A small network was trained on made-up records. Each row is its average activation on records with the value named, seen along a few directions.
Related values have similar rows: they may be neighbours, one step apart, or belong to one group.
(in the rows, 500 means zero)
Strong random noise was added to every row along 6 fixed directions; ignore it. To show where, here is one row again and again, with new noise each time:
[463 464 424 344 442 352 431 795 537 441 417 572 499 559 469 723 496 336
 555 533 689 400]
[442 541 365 292 542 476 459 505 596 348 239 641 374 586 320 468 496 492
 385 505 739 548]
[438 452 475 433 453 540 442 487 519 495 546 410 496 424 535 644 445 409
 505 544 533 395]
[425 461 380 374 402 438 404 631 558 483 451 519 524 478 469 619 525 447
 646 546 572 385]
[470 476 337 400 568 501 469 180 535 505 551 358 573 236 667 507 309 601
 670 448 450 450]
[584 489 609 510 458 359 512 634 451 539 543 456 652 419 686 656 394 401
 681 583 321 383]
[520 412 514 512 382 343 478 706 427 594 743 350 618 417 706 829 404 324
 716 476 461 315]
[385 463 331 302 499 517 399 498 594 415 393 512 440 456 428 601 471 445
 480 522 711 436]


Field Bigu:
b9: [552 467 448 562 568 513 599 427 378 659 737 365 579 476 660 483 442 519
 552 368 536 504]
b3: [504 422 576 562 504 590 451 482 585 510 568 515 684 247 703 606 472 526
 517 602 375 440]
b5: [564 541 716 593 657 597 535 552 354 558 519 444 569 452 655 552 461 349
 358 689 477 505]
b6: [517 544 661 508 552 574 556 365 498 447 443 446 435 495 518 503 434 434
 273 571 444 525]
b2: [666 632 413 560 610 138 552 611 474 547 335 717 545 624 520 153 630 672
 821 380 390 708]
b10: [624 518 520 518 663 366 641 697 443 504 481 670 576 645 528 447 431 544
 466 384 585 526]
b1: [285 376 359 387 696 846 350  99 553 491 585 262 395 179 481 542 350 544
 284 462 692 557]
b7: [706 520 639 524 610 209 681 744 342 450 511 543 404 676 545 707 346 360
 320 323 608 618]
b4: [504 400 505 595 480 388 464 928 583 439 629 600 528 628 507 713 590 336
 547 446 683 425]
b8: [273 426 330 410 422 638 387 445 593 438 592 407 349 522 363 679 597 414
 216 421 849 499]
The values of Bigu form a ring.
- Name the neighbours of b8, in listed order. => b3, b6
- Name the neighbours of b9, in listed order. => b5, b10

Field Paten:
w11: [425 390 318 170 769 587 311 433 637 463 194 497 742  42 752 567 341 489
 685 831 489 311]
w1: [488 564 661 503 408 631 492 468 537 384 317 588 409 604 303 459 535 476
 347 669 393 476]
w7: [526 582 375 506 396 471 542 519 385 605 550 481 441 710 352 298 614 574
 678 379 609 572]
w2: [528 466 637 838 355 690 624 291 363 627 938 269 421 569 518 504 553 514
 372 336 353 535]
w5: [390 399 425 452 414 566 490 413 599 521 652 358 481 496 485 599 467 541
 410 394 540 378]
w10: [528 444 370 515 586 474 493 410 481 622 607 390 572 339 705 426 518 549
 674 459 443 478]
w8: [242 562 543 525 343 761 445 148 437 539 594 326 137 591 200 466 637 523
  52 471 555 565]
w6: [563 568 509 360 800 261 545 556 608 309 335 682 693 425 723 672 191 376
 422 518 704 490]
w9: [599 601 603 667 243 488 597 292 370 592 738 427 389 549 438 369 459 646
 665 279 308 594]
w4: [555 459 553 790 483 523 586 410 414 604 764 448 469 527 513 378 582 617
 529 303 296 615]
w3: [439 311 298 442 612 598 388 487 568 498 650 296 564 239 683 697 451 444
 594 475 696 455]
The values of Paten form a line.
- Going along Paten from w7 by way of its neighbour w11, in what order are w10, w8, w4, w3 met? => w10, w3, w4, w8
- Name the neighbours of w1, in listed order. => w5, w9
